A small network was shown many inputs. Here are its activations along a few directions, one row for each input.
In each table, some parts of the input vary, and every possible input appears once, in random order.
A made-up example of a description, with smaller parts first: one of 2 separate values, together with either a single point or one of 9 places along a line or (one of 5 places around a ring, together with one of 6 places along a line).
Shared parts are said once, and a part with two or three values counts as separate values.
In the rows, 100 means zero.

Other details of the inputs shift rows strongly along two fixed directions, in all tables alike. That doesn't count.

Table:
x1: 106 110 102 115 130 113 125 102 109 102 145 118 129
x2: 121 116  92 104 155  90  77 121  96  69 113 104 102
x3:  87  98 120 159 102  86 131 105 136 155 136 125 164
x4: 107 105 117 128 111  78 109 112 110  95 121 101 116
x5:  81  76 100 116  73 130 160  68 130 176 126 119 133
x6:  93  89  87  92 102 103  96  93  95 102  86  93  85
x7: 111 117 119 137 138  70 106 129 110  78 141 110 135
x8:  89 113  93  73  85 101  80  98  94 113  79  96  76
x9:  99  84  99  90  66 134 128  76 107 128  98 100  99
x10: 105 109 115 131 103  87 105 120 106  97 120 107 125
x11: 105 108  91  97 133  95  84 112  89  72 102  95  95
x12:  86  80  97  87  64 105 102  88  93  94  71  98  89
x13: 116 117  92  93 148  94  69 127  90  58 105 100  94
x14: 117 120  92  68 112  87  59 104  83  71  81  79  57
x15:  85 105  93  72  83  99  87  89  90 110  78  82  66
x16:  91  77  99  89  69 100 103  83  95  99  73  94  91
x17: 119 103 100  73  83 128  99  93  79  72  94  91  76
x18: 107 122  91  90 137  81  74 108  99  89 110  96  80
x19:  94  75 100  91  56 108 101  83  92 104  59  91  87
x20:  81  78 100  94  51 112 107  88  96 116  63 102 101
Each input here is: one of 4 separate values, together with either a single point or one of 4 places along a line.
- The inputs of x15 and x8 match in every part but the choice among 4 separate values. If x1 is changed in the same way as x15 into x8, which row does it become? => x17
- Which other rows agree with x3 in the choice among 4 separate values? List them by row number. => x2, x9, x14, x19

Table:
x21: 127 106 115 104 102  84  88 116  87  57  94  88  86
x22: 125  98  95  66  88 112  77  96  71  48  68  80  62
x23:  56  64  89  84  28 140 127  65 109 170  62  94  87
x24:  98 117  97  93 114  80  80 109  96  91  99  94  89
x25:  64  63 109  95   5 127 145  62 110 158  72  91  93
x26:  79  91 100 132 103 107 132  95 125 143 133 134 153
x27:  99  92  90  82 101 107  92  93  87  87  83  86  72
x28: 108 123  96 121 144  78  86 120 117 113 126 113 121
x29: 124 127  95  68 128  84  64 111  75  45  93  81  54
x30:  85  86  92  64  57 114  95  69  90 123  63  79  55
x31: 105 121  96 112 155  90  94 122 103  84 134 115 121
x32:  92 101  92  88 103  92  79 106  87  79  81  88  82
x33:  77  92  93  86  69 108 110  75 109 147  86  96  87
x34:  71  68 108  89   5 132 134  69 104 149  69  87  85
x35:  72  77  87  88  70 114 117  78 100 137  81  96  92
x36: 115 107 112 127 123  96 118 108 112  98 135 108 123
x37:  69  79 114 145  59 124 161  83 143 197 130 127 162
x38: 111  98 112 112  91 109 116  98 101 103 110  97 109
x39:  80  93  94  85  68 119 111  77 111 155  88  99  91
x40: 107  90 110  95  75 103 116  90  91  85  92  87  86
x41:  94 102  93 104 117 112 101 107 108 116 114 109 114
x42:  80  75  97  83  40 128 116  77  99 125  69  97  92
x43: 115 117  94  87 129  88  59 124  77  44  85  89  76
x44:  93  98 101 140 125 107 127 106 130 141 145 137 166
x45: 109 103 102 141 143  84 105 119 120 108 132 130 155
x46: 104  98  90  56  78 113  72  99  68  62  60  75  46
x47:  71  93  93 114 103 104 120  93 119 143 116 116 123
x48:  87  84  91  86  77 101  88  92  90  98  60  81  71
x49:  97  87 111 116  80 107 130  88 111 122 109 101 113
x50:  98  89  90  75  84 116  93  87  88  99  71  84  70
x51: 118 109 100 124 148  95 109 112 113  95 139 124 141
x52:  94 107 122 154 127  77 127 118 126 120 152 127 166
x53: 150 140  96  70 166  79  48 124  71  18 107  80  56
x54: 132 117 113  86 109  92  84 113  73  33  99  81  73
x55:  93 105 105 148 139  85 112 119 129 122 149 144 171
x56:  98 126 100 120 139  81  88 121 115 116 128 116 128
x57:  99 114  97 116 132  75  88 107 114 113 113 102 110
x58: 105  90 116  80  44 102  92  95  73  73  59  75  62
x59: 123 105  98 102 136  93  92 105  93  59 114 106 104
x60: 102 102  99 129 137  95 120 104 118 106 137 127 146
x61:  75  72  95  89  46 120 121  73 102 127  74  99  96
x62: 128 112 117 123 135  73  95 120  98  58 119  98 112
x63:  91 101 103 141 136  84 114 113 122 116 135 133 161
x64: 126 134  97  75 139  85  62 118  80  47 105  87  69
x65:  84  73  88  56  24 118  81  80  76  99  15  63  32
x66: 102 116  97  82 102 102  86 102  95  98  97  96  80
x67: 131 108 101  98 139  74  72 120  86  32  99  99  91
x68: 135 132  96  72 139  90  56 121  77  41 102  85  62
- The inputs of x48 and x62 match in every part but one. If x31 is changed in the same way as x48 into x62, which row does it become? => x54
- The inputs of x53 and x36 match in every part but one. If x56 is changed in the same way as x53 into x36, which row does it become? => x58
- Describe the family of inputs behind these rows. => one of 4 places along a line, together with either one of 4 separate values or one of 8 places around a ring
- Change only the place on the ring of 8 in x39. List by row number the other rows that result. => x29, x30, x33, x53, x64, x66, x68
- Change only the choice among 4 separate values in x43. List by row number the other rows that result. => x32, x48, x65
- Which other rows agree with x45 in the place on the line of 4? List them by row number. => x22, x26, x42, x44, x51, x55, x59, x60, x61, x63, x67
